Each row below holds a small network's activations on one input, seen along a few directions.
In each table, some parts of the input vary, and every possible input appears once, in random order.
A made-up example of a description, with smaller parts first: one of 2 separate values, together with either a single point or one of 9 places around a ring or (one of 4 places along a line, together with one of 5 places around a ring).
Shared parts are said once, and a part with two or three values counts as separate values.

Other details of the inputs vary at random and push rows far along two fixed directions, the same in every table; ignore that.
These rows show it; all are for the same input, with only those details redrawn:
[ -3 -19   3  -4   0   5  28 -14 -10  11   8 -15 -21]
[-14  24  -2  15 -29 -18 -10  20  13 -15  -7  15  14]
[-13  34  -5  20 -33 -20 -15  35  19 -20 -12  22  28]
[-14  33  -5  20 -33 -20 -15  33  19 -19 -11  21  26]
[-12   4   3   4 -17 -11   6  -8   1  -2   3  -1 -11]
[  6 -23  -1  -2   8  17  40   7  -9  14   2 -14  -6]
[  8 -18  -5   2   7  20  40  23  -5  12  -2  -9   7]
[  8 -10  -7   6   3  19  36  37   0   7  -7  -3  19]

Table:
row 1: [  3   9  -5  -9 -12 -11 -11  -1   6  -2   1  11  -6]
row 2: [-17   1   8  -1   9 -10  11 -33 -15  -7   8 -17 -20]
row 3: [ 17 -21  -7 -12  35  21  28   5 -18  11   5 -14   0]
row 4: [ -5 -15  -2  16  19  23  34  18 -14   7   2 -20  22]
row 5: [-29  18  -1  24 -18 -52 -39 -26   7 -25  15   6 -32]
row 6: [ -8  15   1   4 -16  -9   4   6   7  -8  -6   6   0]
row 7: [ 22 -11  -5  -4  13  44  43  40   1  17 -15  -7  30]
row 8: [  5 -23   5  -7  10  26  44  -9  -8  19   0 -21 -15]
row 9: [ -5  -7   1  -1  -8 -24  -1 -28   8  -3  11  -2 -52]
row 10: [  5   3   2  -5   9  12 -11   4  -9   2  -3  -1  26]
row 11: [ -5 -12  -5  12 -11 -21  -2  -5   9   0  12   0 -33]
row 12: [ 20 -24 -14  10  13  14  35  42   9   8  -2   0  -3]
row 13: [ -8   7  -9  14 -17 -17   0  22  10  -5   3  12   3]
row 14: [  9 -26 -15  10   6  14  33  41  -2  15   4  -3  11]
row 15: [  3  14  -2   1  -7   5  13  26   9  -5 -12   8  16]
row 16: [  3   5   4 -12   9  -2 -25 -14  -4  -1   1   7   4]
row 17: [ 12  13  -2  -1 -18  -8 -42  17  26  -7 -10  29   9]
row 18: [ 21 -30   2 -16  34  19   2 -14  -9  14   6 -10 -16]
row 19: [ 26 -17 -13  -4  11  15  15  27   8   8  -3   3  -4]
row 20: [  3 -14  15 -17  19  23  -1 -35 -16  16   2 -18   0]
row 21: [-4 -3 -1  5 -9  1 18 10  1  2 -1 -2  1]
row 22: [-16 -18   4   2 -16 -11   6 -26 -10  11  16 -14 -26]
row 23: [  3  14  -8   3  14   0   4  24  -1 -13  -6   7  18]
row 24: [ 16 -16   0 -15   2  19  11   1  -7  16  -1  -6   5]
row 25: [  3 -15  -1  -8   7  -1  28  -8  -4   7   7  -7 -29]
row 26: [ -3 -21  -7  13 -10 -15   0  -2   5   6  14  -2 -30]
row 27: [ -4 -30  -7   8  23   5  29   3 -21  11  17 -21 -10]
row 28: [-15  -1   0  15   4  -5   9   2 -11  -5   7 -11   8]
row 29: [  3  21  -7   7 -18 -21 -23  16  23 -17  -6  22  -7]
row 30: [-12  11  -3  22 -24  -1   1  27  11  -2  -7   6  24]
row 31: [ -1  -6   5 -10  12   5  -2 -27 -19   5   8 -15  -3]
row 32: [  1  11  17 -25 -18  -4 -36 -35  10   5  -7  12  -6]
row 33: [ 33 -22 -11  -5  10  24   5  36  10  13  -7  10  13]
row 34: [-17  12   1  20   0   0   7   9  -3 -10  -3  -7  19]
row 35: [ 8  1 -1 -4 -7 19  9  8  3 10 -7 -2 14]
row 36: [ -3  -1   4 -13   7 -10 -23 -31 -11   1  10  -1 -12]
row 37: [-18  15   1  13  -4 -39 -20 -24   4 -23   8   2 -35]
row 38: [ -4  -1   5  -4  19   7  22 -10 -14  -3   1 -14  -3]
row 39: [  3   1   2 -12 -10   2  -2 -12  -1   5   0  -1  -5]
row 40: [  4  36   8  -3 -28   4 -43  20  29  -7 -27  30  44]
row 41: [ 10  13   9  -7  13  25 -14  12   4   1 -19   6  43]
row 42: [-10   6   6 -12 -10 -25  -4 -38   1  -3  10   1 -43]
row 43: [ -3  -5  -4   1  22  -2  24   0 -11  -5   5  -9 -10]
row 44: [ -4 -21   1   1  -3   4  25  -8 -10  13   9 -15 -15]
row 45: [ -9  -2  -5   8  13 -10  14   3  -9  -7   6  -5  -6]
row 46: [-16  51  -2  21 -22 -14 -39  22  15 -28 -15  20  47]
row 47: [ 25  -1  -2  -6  25  18 -15  27  11  -4 -14  15  24]
row 48: [ 18 -20   9 -26   6   4 -18 -34   9  13   1   5 -34]
row 49: [ -4  15   0  -1   3  -2  -9  -4  -8 -10  -1  -2  14]
row 50: [  0 -32  -2   8   0  23  34   7 -10  23   7 -20   1]
row 51: [  6 -13   4 -21  -5  -3 -15 -32  -4  15   9   2 -23]
row 52: [  0  25  -4   9   5   5   0  32   1 -17 -13   8  38]
row 53: [-19  12   0   3 -24 -34 -11 -19   6  -9   9   8 -28]
row 54: [  7  -8  -5   3  26  -1  17   4  -2  -7   2  -6 -19]
row 55: [-16   3  17 -11  -3  -7 -28 -61 -14   4  11 -14 -17]
row 56: [ 10  -5   3 -14  -9  11 -10  -4   0  12  -3   3   9]
row 57: [-17  12   6  11   4  -1   7 -13  -5  -9   0 -11   2]
row 58: [ -3  26  -7  13  -1 -22 -26  13  12 -26  -4  16   2]
row 59: [  8  12  -1   1 -20  13 -18  23  12   5 -16  14  37]
row 60: [ 14 -10  -1  -3  11  35  43  25   1  13 -12  -8  16]
row 61: [-26  10   0  14  -7 -34 -14 -20  -7 -14  14  -1 -18]
row 62: [  8 -19   6 -17  -1  20  11 -27 -10  23   4 -16 -11]
row 63: [ 20 -13   5 -22  32  23  -1  -3  -6   9  -6   1  11]
row 64: [  1  -7 -10  17  16  -7  12  18   0 -10   4  -4  -8]
row 65: [-29  15   0  28 -17 -15 -15   3  -2 -12   5  -4  19]
row 66: [  7  13  -9   8  -9 -13  -5  26  22 -14  -8  18  -6]
row 67: [-24  21   6  12 -34 -20 -16 -15  11  -9  -1   6  -6]
row 68: [ 2 11 -2  6  5 15 -6 15 -5 -2 -7 -2 37]
row 69: [ -4  -3   7  -4  17  16  18 -20 -14   4   1 -20  -1]
row 70: [  0  -9   4  -8   8 -16 -29 -39  -6  -1  14  -4 -33]
row 71: [ 10 -12  17 -27  25  20  -5 -34 -13  12  -2 -10  -1]
row 72: [  8 -14   9 -26  -4  -1 -19 -39  -1  15   7   4 -25]
row 73: [-20  13  13   1   3  -6   2 -37  -9  -7   3 -14 -13]
row 74: [ -9 -13  -9  22   7 -15  -1   6  -4  -5  14  -7 -15]
row 75: [  6  14   6 -10 -20   3 -31   4  13   1 -12  19  23]
row 76: [-19   7   4   9   1 -12   4 -14 -11 -10   7 -10  -4]
row 77: [ -1  -5   4 -12 -16 -26 -32 -47   5   2  15   4 -49]
row 78: [ 20   6 -15   0  -5  10  -3  47  11   2 -11  20  35]
row 79: [ 6  3 -3 -9 -3 -3  6  4  4  1  0  7 -9]
row 80: [  3   4  -6   2   9 -14 -17  -5   1 -12   5   3 -15]
row 81: [  9  22   4 -13 -17  -5 -41  10  23  -6 -16  33  20]
row 82: [13 -3 -9 -4 20 11  3 19 -9  1 -1  1 20]
row 83: [-20   0  -1  19  -3 -10   0   3 -11  -6   9 -10   9]
row 84: [  0  15  -7   6  15  -3  10  26   0 -15  -7   7  15]
row 85: [ -5  -1  15 -18   7   0 -23 -45 -12   4   5  -8  -8]
row 86: [ 21 -15 -11   1  26  13   4  23  -4   1   0  -1   8]
row 87: [ 10   1   8 -12 -10  20 -13  -2   8  14 -12   6  19]
row 88: [  0   5   5 -11  -9   0   4 -13   0   2  -1  -1 -10]
Describe the family of inputs behind these rows. -> one of 2 separate values, together with one of 4 places along a line, together with one of 11 places along a line
The inputs of row 9 and row 6 match in every part but the place on the line of 4. If row 48 is changed in the same way as row 9 into row 6, which row does it become? -> row 32
The inputs of row 22 and row 26 match in every part but the place on the line of 4. If row 38 is changed in the same way as row 22 into row 26, which row does it become? -> row 54
The inputs of row 52 and row 58 match in every part but the place on the line of 4. If row 10 is changed in the same way as row 52 into row 58, which row does it become? -> row 70
Change only the choice among 2 separate values in row 16. List by row number the other rows that result. -> row 72
Change only the place on the line of 4 in row 51. List by row number the other rows that result. -> row 33, row 56, row 59
Change only the place on the line of 11 in row 55. List by row number the other rows that result. -> row 4, row 20, row 34, row 41, row 46, row 57, row 65, row 68, row 69, row 73
Change only the choice among 2 separate values in row 41. List by row number the other rows that result. -> row 40

Table:
row 89: [  5  -3   6 -14  -2   6   0 -18  -1   7  -1  -4 -12]
row 90: [ 2  4 -8  6  0  2  2 22 -4 -2 -2  2 19]
row 91: [ 12 -25   6 -13  18  23  34 -18 -10  17   3 -21 -22]
row 92: [ 11 -24   0 -14   7  15  19  -9  -6  19   6  -7 -16]
row 93: [-2  0 -5 14  2  0  4 17  2 -6  0 -1  7]
row 94: [ -6 -18   4   1   5  -1  11 -27  -9   7  12 -17 -30]
row 95: [ -5  24   1   1 -14  -6  -8   4   6 -10  -7   8  13]
row 96: [  0 -12   5  -6  -3  -2  10 -12   1   7   3  -5 -20]
row 97: [ 13 -15  -5 -10  14  15  20  14  -7  13   1  -1   5]
row 98: [  8 -22   7 -11  13  10   3 -25  -5  11   4 -10 -21]
row 99: [-6  4  1  2  8  2  5 -4 -6 -2  1 -5  6]
row 100: [ 12  -9  -1  -9  20  21  31   8 -11   8  -3 -10   6]
row 101: [-1  5 -1 -2 -9 -5  4 11  3 -1 -3  7  7]
row 102: [ 9  7 -3 -5  9  7 -1 14  1 -4 -6  5 13]
row 103: [ -1   5  -4  -1  -3 -13 -14  -4  -2  -3   5   4  -2]
row 104: [11 -7 -8  8  1 16 13 30  3  5 -5 -2 18]
row 105: [-10  16  -3  15 -20  -8 -10  17   8  -9  -4   8  17]
row 106: [ 15   0 -12   6  13  14  23  56   4  -2 -12  10  35]
row 107: [ 1 -1  1  6 13  8 -1 13 -1 -1 -3  0 17]
row 108: [ 7 -8  2 -5 14  7 -4 -2 -3  0  0  0  3]
row 109: [  4  -9  -2  -5   5  -2   1  -6   2   4   6   1 -18]
row 110: [ 14 -14   0  -3  18  17   5  11   0   4  -4  -1   7]
row 111: [ 15 -14  -1  -8  18  22  13  16  -7   8  -6  -1  20]
row 112: [  2  -4  -2   0  -4  -9 -10 -12   2   2   5   0 -16]
row 113: [ 7  1 -5  8  0  1  8 29 11 -2 -8  9  9]
row 114: [ 5 -5 -4  5 20 17 20 17 -5  2 -4 -7 16]
row 115: [-7 13 -1  5 -1  1  1  6 -2 -4 -4  1 18]
row 116: [ -8   5   3  -2  -3   2   4 -11  -5   2   1  -6   5]
row 117: [ -6  19   3   6 -10 -11 -13  -5  10 -13  -5   7  -5]
row 118: [ 0 -4  3  0 12  8  1  3 -7  3  0 -4 13]
row 119: [ -4 -11   5 -12   3  -7  11 -24 -10   7   8  -7 -24]
row 120: [ -4  10  -1   3 -14 -16 -20  -4  12  -5   1  13 -12]
row 121: [ 19  -9  -2  -7  10  24  16  20   4   9 -10  -2  11]
row 122: [-11  -7   6   3  -9  -8   0 -25  -4   3   9 -11 -23]
row 123: [ -4  18  -4   3 -22 -16 -24   7   7  -7  -1  14  13]
row 124: [-13   4   4   5 -17 -14  -6 -14   6  -4   3   2 -16]
row 125: [-4 -1 -2  8  0 -5  5  6  4 -6  0  1 -5]
row 126: [ -9  10   2  -2 -24 -21 -26 -24   4  -2   5   6 -15]
row 127: [ 2 -2 -3 -6  4 -4 -2 -1 -1  1  5  5 -5]
row 128: [  7 -15  -2   3  22  21  25   7  -6   8  -1 -13   3]
row 129: [ -2  16   3   0 -10 -11 -23  -9  11  -9  -5   9  -8]
row 130: [ 4  1 -2  8  3 17 14 21  5  4 -9 -2 21]
row 131: [ 4  9  0 -1 -4  9  9 11  5 -1 -9  2 12]
row 132: [ -4   3  -4   8  -4 -10 -11  -1   2  -7   4   0  -6]
row 133: [ 15  -4  -1 -12   9  20  14  13  -3   7  -7  -1  13]
row 134: [  0   7  -5   1  -2 -11 -13   7   6  -6   1  12  -1]
row 135: [  1  -8  -2  -2   2  -9  -8 -17  -2   2   9  -3 -20]
row 136: [ -4  -8   8   2   5   3  -5 -16  -1   6   2  -7  -9]
row 137: [-6 -4  0  0  4 -5 10 -6 -6 -2  5 -4 -9]
row 138: [-14   7   3  -1 -16 -14  -5 -15   0  -4   4   2  -9]
row 139: [-11   9   5   2 -11  -4  -5 -15   1   0   0  -3   0]
row 140: [ -2  15   5   4 -18  -8 -30   3  15  -9  -8  15  13]
row 141: [ -3 -12  -1   1  12   3  15  -6 -13   3   8 -13  -7]
row 142: [-12   9   4   7  -6  -8 -10 -19   4  -5   1  -3 -10]
row 143: [-12  15   7   5 -18  -8 -24  -7   7  -3  -4   7  10]
row 144: [ -5 -11   4  -6  -7  -3   0 -29  -9   8  11 -12 -23]
row 145: [-11  10  -1   8  -9 -10  -5   4  -3  -8   2   1   7]
row 146: [ 20 -26  -1 -16  33  27  29  -1 -13  14   2 -16  -9]
row 147: [-11  23  -4  17 -22 -22 -31   9  13 -17  -3  14   5]
row 148: [ -4   2  -4   5   0 -10  -8  -4  -3  -6   6  -2  -5]
row 149: [  2 -14   5   0  16  11   5  -7  -5   7   3 -10  -4]
row 150: [ 9 -6 -8  0  9  0  1 10 -3  1  3  1  2]
row 151: [  1 -15   8  -3   5  13   5 -13  -3  13   1 -11  -4]
row 152: [ -6   2   4  -4 -16 -14 -16 -20   8   2   5   6 -22]
row 153: [ -9  21   2   9  -9  -7 -21  15   4 -10  -8  13  30]
row 154: [  5 -10  -1  -4  -5   0  -2  -9   0   9   5  -3 -12]
row 155: [ -3  20  -7   6 -16 -16 -23  14   5 -10  -3  17  18]
row 156: [  9  -8 -10   9  17  15  27  40   0  -1  -6   1  21]
row 157: [  9 -15   4 -13  17   8   8 -22  -5   7   4 -12 -25]
row 158: [ -5   9   4  -6   3  -8   0 -19  -5  -6   3  -4 -11]
row 159: [ 10 -16   5 -12   5  16   5  -9  -4  12  -1  -5  -1]
row 160: [ -4  -1   2   0  -2 -14  -2  -9   4  -3   3   1 -19]
row 161: [ -2  -8  -2  -2   6  -4   1 -12 -11   2   9  -9 -11]
row 162: [ 8  3  0 -5 -1 11 -5 15  2  1 -8  8 25]
row 163: [-12   4   2   3 -12  -9  -3 -12  -5  -2   7  -5  -5]
row 164: [  7 -11   4 -11  15   7   0 -10  -8   4   2  -4  -1]
row 165: [ -3  12  -3  -3 -16  -9 -14   7   8  -3  -1  15   7]
row 166: [-10 -12   6  -2  -2 -10   5 -33  -3   3  10 -10 -36]
row 167: [  7   6 -11  11   4  12  19  51   3  -5 -12  10  37]
row 168: [ 3  0 -9 14  9  7 12 34  0 -6 -3  0 21]
row 169: [ -5  20   4  -7 -10 -12 -20 -11   2  -9  -3   9   0]
row 170: [ -4  12  -4  11 -16  -1   1  28  11  -7  -9  12  21]
row 171: [ -4  -4   8  -7   6  -6   3 -37  -5  -1   8 -12 -34]
row 172: [  0  16  -3   5   3  -3  -2  11   4 -13  -6   6   9]
row 173: [ -6   8   5   1  -8   1 -11   1   0   0  -3   3  18]
row 174: [-10  13  -1   3 -19 -15 -17  -7   0  -6   4   3   2]
row 175: [ -9  12   0   3  -8 -22 -13  -3   6 -11   1   9  -9]
row 176: [ -4   6   2  -1 -16 -10  -3   3   8  -1  -3   7  -2]
The inputs of row 133 and row 157 match in every part but one. If row 101 is changed in the same way as row 133 into row 157, which row does it become? -> row 160
The inputs of row 135 and row 123 match in every part but one. If row 110 is changed in the same way as row 135 into row 123, which row does it become? -> row 162
The inputs of row 151 and row 153 match in every part but one. If row 152 is changed in the same way as row 151 into row 153, which row does it become? -> row 97
Describe the family of inputs behind these rows. -> one of 8 places around a ring, together with either one of 5 places around a ring or one of 6 places around a ring
List by row number the other rows that have the place on the ring of 8 in common with row 99. -> row 102, row 103, row 106, row 118, row 127, row 137, row 141, row 158, row 161, row 164
Change only the place on the ring of 5 in row 136. List by row number the other rows that result. -> row 98, row 117, row 129, row 142
Change only the place on the ring of 8 in row 167. List by row number the other rows that result. -> row 124, row 125, row 137, row 138, row 156, row 166, row 170
A walk changes only the place on the ring of 6. It starts at row 126 and steps to row 92. List the rest of the walk in order. -> row 176, row 170, row 105, row 144
Change only the place on the ring of 5 in row 169. List by row number the other rows that result. -> row 100, row 111, row 115, row 153
